A small network was trained on invented records. Each row is its activation on one of them, seen along a few directions.
After each row come some of the record's fields: MUFO, VEB, LUNIB, LAVO, SEGIN.
Not every record has every field; a missing one is written absent.
The largest differences between rows may come from other fields.
In the rows, 500 means zero.
Random noise pushes rows far along 20 fixed directions. That doesn't count. These rows show it; they differ only by the noise:
[384 539 464 368 337 571 245 459 536 474 492 399 436 572 366 621 429 313
 502 540 702 536 552 472 447 541 654 546 661 494 411 456 411 208 456]
[241 403 601 542 246 588 419 329 729 501 646 312 480 481 501 577 472 489
 612 520 536 463 302 477 582 670 508 595 597 440 424 653 408 502 633]
[435 290 365 514 479 623 546 481 555 460 449 393 334 466 477 582 529 434
 595 792 578 169 461 544 395 489 453 388 454 609 521 485 465 584 574]
[586 488 541 407 492 589 423 546 391 409 638 611 458 512 412 570 562 450
 579 473 385 510 638 486 427 484 583 494 562 518 559 438 576 313 360]
[636 530 519 557 615 495 613 543 483 686 590 540 471 368 324 544 591 558
 576 415 389 380 601 428 486 398 599 359 690 487 565 605 294 297 541]
[475 342 450 557 316 262 513 781 557 589 543 683 534 426 376 251 526 562
 382 520 418 336 446 462 579 407 486 441 436 246 721 631 563 650 395]
[472 515 490 612 541 556 449 427 326 515 585 456 322 448 488 470 524 552
 483 554 647 715 427 388 461 640 592 587 377 460 560 259 488 598 421]
[644 547 576 511 663 453 248 301 538 481 325 557 464 376 801 446 491 502
 487 384 474 537 372 578 542 575 386 519 253 529 748 624 441 725 674]
[408 280 661 602 475 519 617 297 366 406 790 492 487 215 540 549 420 442
 826 492 473 458 314 665 504 649 372 421 760 456 690 437 296 402 602]
[605 679 663 524 599 637 473 401 543 279 675 372 745 575 656 688 239 472
 421 459 518 711 551 649 576 559 383 767 399 562 511 464 726 355 297]
[622 774 455 620 511 525 656 549 808 571 333 646 850 535 452 635 360 616
 286 300 455 570 448 449 283 270 348 377 481 300 424 507 458 486 483]
[376 550 504 560 291 398 660 677 587 593 578 666 691 527 443 471 470 669
 436 465 256 437 511 457 423 522 414 538 494 375 369 494 567 522 397]
[428 350 253 254 457 466 413 611 447 340 373 432 484 524 488 461 360 394
 551 680 581 168 720 480 498 378 673 498 499 620 393 428 461 359 572]
[624 687 449 555 712 527 350 754 524 382 454 346 714 282 485 461 340 411
 763 471 628 547 529 487 594 369 391 414 407 863 337 450 572 332 326]
[358 352 444 590 454 449 483 775 423 488 398 416 500 772 309 441 460 460
 226 482 480 330 608 509 497 378 318 548 633 555 366 527 503 437 537]
[468 547 212 528 621 271 642 468 505 569 372 508 542 534 467 463 393 558
 557 473 563 454 537 563 447 513 434 370 534 515 382 310 398 480 463]
[159 261 523 533 235 465 500 665 341 563 372 455 251 541 337 515 566 615
 592 571 545 565 408 542 582 620 354 491 561 554 592 488 531 667 532]
[385 581 485 595 276 221 403 650 404 696 569 513 498 341 416 315 506 615
 556 627 601 653 347 393 566 696 619 566 350 367 530 401 438 534 254]
[331 480 467 529 308 573 324 578 552 639 393 551 267 650 294 567 464 464
 126 470 605 584 441 553 363 480 554 587 561 220 682 532 365 431 519]
[427 383 422 788 635 367 581 540 188 502 548 353 575 433 530 269 275 536
 433 263 645 584 586 296 531 494 321 582 667 441 470 269 315 509 659]
[398 424 426 447 318 504 295 584 522 548 480 652 355 349 524 387 449 479
 479 458 508 485 502 439 448 530 569 535 421 316 729 516 498 578 518]
[342 171 423 472 478 490 532 618 441 233 441 214 305 792 317 454 527 489
 433 449 503 547 240 764 583 563 357 460 635 602 564 424 561 446 474]

[556 607 600 548 642 729 539 347 685 530 673 661 339 450 289 731 647 592
 466 690 491 540 365 616 518 311 806 463 320 344 615 616 330 551 490]	MUFO: rado / VEB: absent / LUNIB: geb / LAVO: suko / SEGIN: absent
[705 460 520 318 479 610 540 592 448 260 445 375 664 564 620 403 428 477
 227 306 348 499 442 408 305 493 582 542 582 462 526 364 549 292 546]	MUFO: rado / VEB: absent / LUNIB: romal / LAVO: absent / SEGIN: kizog
[595 606 553 550 460 646 493 378 784 517 526 457 619 494 556 598 458 380
 300 619 640 443 386 454 393 435 530 522 434 344 490 603 539 564 501]	MUFO: kal / VEB: absent / LUNIB: romal / LAVO: absent / SEGIN: kizog
[601 456 402 457 663 670 485 477 502 521 407 601 281 213 611 336 556 405
 464 348 515 462 335 459 280 553 528 273 556 551 653 286 398 556 687]	MUFO: rina / VEB: absent / LUNIB: geb / LAVO: suko / SEGIN: absent
[395 538 459 561 411 573 770 398 686 606 595 279 468 502 532 569 458 758
 502 483 402 580 329 520 513 670 592 602 465 407 476 518 418 481 535]	MUFO: sar / VEB: nivu / LUNIB: romal / LAVO: mafu / SEGIN: absent
[527 368 565 682 674 582 324 457 318 271 631 443 349 553 310 462 618 323
 649 475 731 767 321 551 559 401 422 391 547 524 573 380 481 537 406]	MUFO: kal / VEB: absent / LUNIB: romal / LAVO: falun / SEGIN: absent
[658 528 568 552 544 629 634 605 527 482 616 328 613 422 360 626 532 494
 640 670 612 461 592 354 587 367 552 447 513 624 461 580 650 447 328]	MUFO: kal / VEB: absent / LUNIB: geb / LAVO: absent / SEGIN: bifa
[550 350 566 400 409 434 377 509 177 461 298 483 440 470 592 386 592 543
 434 649 551 423 551 293 491 465 667 542 377 488 594 491 332 621 696]	MUFO: kal / VEB: absent / LUNIB: geb / LAVO: suko / SEGIN: absent
[475 442 561 416 521 614 527 504 582 433 448 545 551 607 585 443 337 484
 124 106 442 531 643 423 566 392 456 637 702 366 588 575 610 530 773]	MUFO: rina / VEB: absent / LUNIB: geb / LAVO: absent / SEGIN: nav
[435 616 515 338 348 387 329 636 426 469 450 588 544 387 583 487 472 527
 808 366 295 654 452 653 444 699 427 493 495 651 485 431 553 283 328]	MUFO: sar / VEB: nivu / LUNIB: geb / LAVO: absent / SEGIN: bifa
[592 495 421 405 729 280 584 436 439 517 409 370 409 698 419 415 652 606
 369 566 514 465 468 531 705 540 700 482 439 641 391 471 471 562 505]	MUFO: rina / VEB: absent / LUNIB: geb / LAVO: absent / SEGIN: bifa
[507 555 463 532 474 551 572 585 402 613 542 480 394 492 426 608 633 718
 782 536 332 570 668 423 506 573 516 497 398 649 483 506 551 439 340]	MUFO: rado / VEB: absent / LUNIB: geb / LAVO: suko / SEGIN: absent
[547 481 623 503 413 561 578 623 439 473 593 442 531 273 463 474 609 498
 823 366 357 639 263 533 400 658 382 294 697 654 529 415 508 310 379]	MUFO: sar / VEB: surip / LUNIB: geb / LAVO: suko / SEGIN: absent
[491 470 465 693 605 685 379 406 638 531 680 459 389 526 565 420 538 304
 422 351 490 429 491 425 372 612 311 503 600 542 415 470 558 515 545]	MUFO: rina / VEB: absent / LUNIB: geb / LAVO: suko / SEGIN: absent
[607 545 500 537 569 645 513 278 443 552 578 341 379 710 455 735 676 529
 648 478 503 596 733 301 463 595 527 539 561 611 400 504 611 441 429]	MUFO: sar / VEB: surip / LUNIB: romal / LAVO: absent / SEGIN: kizog
[470 507 481 712 586 477 597 467 363 390 557 506 688 594 491 565 362 614
 540 613 586 509 673 405 553 283 433 620 338 440 368 431 434 604 518]	MUFO: sar / VEB: nivu / LUNIB: romal / LAVO: mafu / SEGIN: absent
[515 423 453 439 505 486 708 420 576 418 384 596 583 598 516 574 442 523
 405 467 607 519 566 493 548 433 355 401 547 448 575 431 766 753 503]	MUFO: rina / VEB: absent / LUNIB: romal / LAVO: absent / SEGIN: kizog
[417 621 478 569 384 651 463 167 600 573 550 477 555 445 590 774 359 373
 588 727 777 423 595 377 299 532 550 567 515 385 356 407 347 445 581]	MUFO: sar / VEB: nivu / LUNIB: geb / LAVO: absent / SEGIN: bifa
[376 479 308 480 460 511 521 596 603 410 487 516 601 441 474 385 383 625
 551 488 530 372 600 250 552 298 697 534 365 445 293 431 436 593 640]	MUFO: rina / VEB: absent / LUNIB: geb / LAVO: absent / SEGIN: nav
[431 386 550 574 461 408 478 566 221 592 537 504 366 422 500 379 645 631
 579 661 417 397 536 349 540 587 589 568 378 567 479 464 378 621 569]	MUFO: rado / VEB: absent / LUNIB: romal / LAVO: absent / SEGIN: kizog
[552 407 379 488 509 483 384 582 483 440 444 412 318 614 532 412 614 424
 437 613 454 436 358 615 374 656 418 476 348 596 564 415 641 545 329]	MUFO: sar / VEB: surip / LUNIB: romal / LAVO: absent / SEGIN: kizog
[287 495 468 448 388 468 430 501 492 509 537 573 442 580 480 442 487 569
 538 323 382 618 553 487 551 552 561 605 565 433 395 503 459 478 581]	MUFO: sar / VEB: nivu / LUNIB: romal / LAVO: mafu / SEGIN: absent
[481 588 473 478 571 591 532 427 632 595 581 351 332 597 551 455 513 580
 277 363 456 670 442 520 578 717 605 664 472 501 517 491 611 504 469]	MUFO: rado / VEB: absent / LUNIB: romal / LAVO: mafu / SEGIN: absent
[761 519 397 473 696 511 621 444 587 483 368 463 465 609 470 489 742 577
 509 558 560 456 523 319 536 372 604 308 335 605 455 486 643 699 479]	MUFO: rado / VEB: absent / LUNIB: geb / LAVO: suko / SEGIN: absent
[475 471 537 440 441 385 548 651 549 562 547 459 508 518 368 404 559 511
 531 437 510 587 517 512 750 495 531 474 612 518 535 660 667 506 382]	MUFO: kal / VEB: absent / LUNIB: romal / LAVO: mafu / SEGIN: absent
[670 524 276 382 544 381 255 716 491 542 224 281 375 594 453 286 574 469
 396 258 498 569 473 401 442 562 557 408 509 606 566 491 488 301 418]	MUFO: rina / VEB: absent / LUNIB: romal / LAVO: absent / SEGIN: kizog
[540 561 506 399 554 649 594 593 512 293 516 372 548 361 587 425 440 546
 509 513 587 703 295 445 524 557 624 529 348 635 434 248 744 609 399]	MUFO: sar / VEB: surip / LUNIB: geb / LAVO: absent / SEGIN: bifa
[420 582 616 348 392 597 251 734 449 514 332 685 514 468 521 358 586 450
 360 242 399 569 602 229 456 477 519 518 563 641 322 464 645 569 646]	MUFO: rado / VEB: absent / LUNIB: geb / LAVO: absent / SEGIN: bifa
[638 467 444 568 507 314 604 417 165 489 401 401 587 519 704 390 468 560
 515 398 498 587 506 359 292 721 337 487 544 506 520 172 450 451 482]	MUFO: rado / VEB: absent / LUNIB: geb / LAVO: absent / SEGIN: bifa
[496 474 429 557 349 285 608 408 537 607 415 453 624 609 595 443 462 606
 326 561 529 394 477 363 443 596 472 558 436 310 479 477 464 630 532]	MUFO: rina / VEB: absent / LUNIB: geb / LAVO: absent / SEGIN: bifa
[554 429 348 316 457 466 549 468 551 385 249 584 553 668 517 496 470 483
 335 475 562 396 590 459 418 291 592 410 510 367 509 467 478 528 651]	MUFO: sar / VEB: nivu / LUNIB: geb / LAVO: suko / SEGIN: absent
[299 483 593 414 357 634 692 565 426 513 437 573 476 430 433 653 301 663
 407 423 564 685 573 543 578 449 529 592 619 405 654 434 519 508 602]	MUFO: rina / VEB: absent / LUNIB: romal / LAVO: falun / SEGIN: absent
[543 523 471 510 500 367 572 661 385 585 529 413 564 558 389 396 359 393
 250 539 834 566 725 356 685 427 563 605 630 436 521 422 711 457 339]	MUFO: sar / VEB: nivu / LUNIB: geb / LAVO: absent / SEGIN: bifa
[613 355 472 437 543 504 613 655 425 277 521 296 585 706 575 464 483 553
 420 574 252 346 525 659 503 535 382 588 412 666 502 523 666 391 370]	MUFO: rado / VEB: absent / LUNIB: romal / LAVO: mafu / SEGIN: absent
[584 629 323 620 525 431 242 334 663 546 561 379 507 496 530 502 410 402
 604 492 703 566 505 428 463 539 548 538 367 358 541 522 398 386 358]	MUFO: rado / VEB: absent / LUNIB: romal / LAVO: absent / SEGIN: kizog

Here are new rows. What are their fields?
[741 566 446 562 695 308 173 390 556 520 363 514 564 623 561 430 664 268
 568 426 471 350 511 528 421 458 328 333 492 609 419 674 389 437 504]	MUFO: kal / VEB: absent / LUNIB: romal / LAVO: absent / SEGIN: kizog
[554 485 440 337 587 406 494 523 453 481 549 477 398 469 535 408 534 540
 555 588 498 449 602 511 706 516 749 582 378 574 541 524 609 523 452]	MUFO: sar / VEB: nivu / LUNIB: geb / LAVO: absent / SEGIN: bifa
[510 469 367 558 458 418 659 745 418 511 442 505 559 512 418 382 437 530
 480 390 523 569 536 470 426 458 353 398 598 483 510 328 606 433 357]	MUFO: sar / VEB: nivu / LUNIB: geb / LAVO: suko / SEGIN: absent
[523 586 438 435 533 425 353 453 512 356 378 672 585 519 641 526 428 522
 505 548 366 499 403 707 353 500 443 512 241 474 521 427 438 534 451]	MUFO: rado / VEB: absent / LUNIB: romal / LAVO: absent / SEGIN: kizog
[425 427 577 537 485 566 423 577 343 378 687 533 397 335 446 459 390 592
 607 476 516 723 449 583 647 454 627 638 387 364 782 481 445 474 435]	MUFO: rado / VEB: absent / LUNIB: romal / LAVO: mafu / SEGIN: absent
[360 530 531 608 379 691 460 446 802 536 451 546 481 524 361 654 550 504
 585 431 630 645 395 430 521 344 414 400 513 377 484 681 546 701 567]	MUFO: kal / VEB: absent / LUNIB: romal / LAVO: falun / SEGIN: absent
[412 563 457 597 390 322 485 640 292 525 704 698 646 349 603 324 378 624
 616 576 326 473 616 430 433 583 525 669 304 399 420 318 439 462 342]	MUFO: rado / VEB: absent / LUNIB: romal / LAVO: falun / SEGIN: absent
[431 539 414 509 603 437 608 469 309 642 557 569 376 575 520 427 550 558
 449 473 440 475 730 407 488 608 571 580 563 586 309 311 482 480 545]	MUFO: sar / VEB: nivu / LUNIB: geb / LAVO: suko / SEGIN: absent
[534 491 569 462 465 201 476 653 434 558 307 483 598 574 392 314 510 557
 269 383 571 638 367 530 701 432 523 463 557 395 609 614 426 534 507]	MUFO: kal / VEB: absent / LUNIB: romal / LAVO: falun / SEGIN: absent
[681 313 362 354 651 559 618 559 505 369 432 479 423 434 707 377 585 546
 570 522 241 204 555 508 457 499 478 417 355 672 607 542 689 679 580]	MUFO: kal / VEB: absent / LUNIB: geb / LAVO: absent / SEGIN: bifa
[628 621 567 346 576 789 508 594 641 462 410 537 453 210 532 610 547 643
 634 452 263 501 341 588 396 392 691 385 364 615 627 609 340 376 612]	MUFO: rado / VEB: absent / LUNIB: geb / LAVO: suko / SEGIN: absent
[541 382 350 634 648 465 304 375 521 240 665 548 533 495 540 263 521 241
 673 267 587 537 365 408 387 524 327 325 595 497 378 240 546 548 469]	MUFO: rina / VEB: absent / LUNIB: geb / LAVO: absent / SEGIN: nav
[539 459 244 603 448 563 419 518 753 469 615 545 580 613 454 447 586 496
 648 408 342 264 691 178 339 369 478 430 421 408 293 572 596 563 455]	MUFO: rina / VEB: absent / LUNIB: geb / LAVO: absent / SEGIN: bifa
[469 471 531 449 410 527 566 530 466 530 693 539 401 389 403 458 635 371
 601 663 553 507 362 526 425 704 563 374 628 576 449 295 617 424 282]	MUFO: rado / VEB: absent / LUNIB: romal / LAVO: mafu / SEGIN: absent
[588 603 552 371 400 471 420 386 639 477 348 457 576 690 419 719 583 537
 496 504 465 590 418 578 456 468 573 455 493 431 515 663 439 380 442]	MUFO: kal / VEB: absent / LUNIB: geb / LAVO: absent / SEGIN: bifa
[588 453 603 651 624 555 687 538 455 445 547 542 665 285 585 413 423 628
 497 514 577 496 524 307 659 322 450 493 356 483 593 506 585 824 610]	MUFO: rina / VEB: absent / LUNIB: romal / LAVO: mafu / SEGIN: absent
[432 451 366 536 491 289 448 423 476 566 635 533 433 621 441 346 616 507
 517 531 480 438 551 373 553 614 612 531 475 425 353 437 501 583 426]	MUFO: rado / VEB: absent / LUNIB: romal / LAVO: absent / SEGIN: kizog
